A small network was trained on invented records. Each row is its activation on one of them, seen along a few directions.
Here are examples, each followed by its value of one field, KOB.
Records without KOB are marked none.
Other fields move the rows too, some of them a lot.
(in the rows, 500 means zero)
Strong random noise was added to every row along 3 fixed directions; ignore it. To show where, here is one row again and again, with new noise each time:
[560 544 511 601 399 488 375 523 442 657 366 622 445 440 602 605 626 427]
[674 514 484 508 445 612 495 616 396 421 393 485 365 435 531 453 600 491]
[185 624 483 607 541 227 327 329 549 765 516 673 555 488 476 614 415 545]
[498 551 456 468 552 510 522 544 439 377 497 453 396 461 420 386 461 591]
[595 492 483 533 466 536 448 498 429 516 403 536 392 469 552 522 557 533]

[389 569 545 586 426 457 468 576 513 693 445 609 659 451 491 768 596 260] -> fef
[441 148 416 549 633 396 445 104 616 551 491 500 496 658 451 874 352 649] -> lobob
[189 492 411 563 706 446 464 298 531 476 500 456 461 577 434 441 324 757] -> muvad
[356 367 376 429 707 342 600 364 620 393 672 428 584 584 250 593 305 579] -> lobob
[473 280 406 522 615 400 503 288 624 564 536 541 566 590 416 803 445 479] -> lobob
[570 331 506 424 484 470 573 277 550 564 518 454 543 623 493 666 406 647] -> fef
[319 540 542 561 535 369 357 308 566 693 528 578 540 546 508 631 501 571] -> garar
[601 455 583 528 392 499 567 645 539 551 510 508 542 414 497 603 559 233] -> beb
[210 491 489 401 728 350 505 246 584 405 681 390 504 588 311 425 251 778] -> garar
[548 434 491 439 589 495 525 402 515 340 530 438 444 520 391 490 363 614] -> tifu
[589 314 558 388 509 332 490 168 609 658 557 576 574 620 635 629 360 610] -> none
[677 474 550 421 437 484 518 432 498 483 495 472 489 567 482 423 464 564] -> tifu
[346 684 521 519 491 426 505 570 431 528 557 503 600 453 400 370 511 431] -> gif
[564 470 464 417 506 555 649 580 509 427 519 455 525 495 400 564 542 462] -> fef
[401 627 480 440 561 440 511 506 455 433 564 462 503 533 363 322 391 551] -> tifu
[311 396 414 519 682 435 484 268 518 485 521 446 440 615 482 446 321 823] -> muvad
[351 404 531 629 513 379 441 307 599 702 531 609 555 558 493 777 446 461] -> beb
[403 676 592 367 497 380 565 732 557 423 652 395 612 364 322 306 472 322] -> garar
[352 621 531 529 472 401 445 521 534 548 551 525 563 494 469 444 455 507] -> none
[381 370 439 503 669 505 532 261 422 370 510 432 411 546 447 498 380 766] -> gif
[608 460 438 494 531 749 547 623 386 244 413 405 312 463 514 388 576 577] -> none
[508 454 479 612 516 584 437 522 448 526 332 515 425 489 608 613 622 501] -> muvad
[609 155 494 449 567 466 562 142 578 560 533 496 399 617 561 702 326 683] -> beb
[603 438 538 499 437 410 507 352 491 660 505 594 578 540 575 551 555 537] -> gif

Here are new rows. What is KOB for each?
[550 540 534 491 488 538 544 598 406 411 531 447 556 448 445 424 516 442] -> gif
[614 465 504 582 409 536 378 509 422 603 370 587 415 482 607 572 601 485] -> tifu
[428 388 390 430 725 432 622 378 593 339 648 387 568 557 287 595 307 530] -> lobob
[692 347 541 372 496 528 561 434 516 448 520 476 474 547 569 471 439 564] -> none
[581 347 459 395 637 564 560 307 487 259 528 382 370 594 388 414 308 764] -> tifu
[756 341 550 548 332 642 499 508 474 616 304 554 482 507 625 822 683 365] -> fef
[579 464 607 331 463 341 642 478 575 470 635 445 643 466 387 390 410 454] -> gif
[737 555 539 416 451 633 639 778 377 271 545 385 532 402 422 329 582 374] -> gif
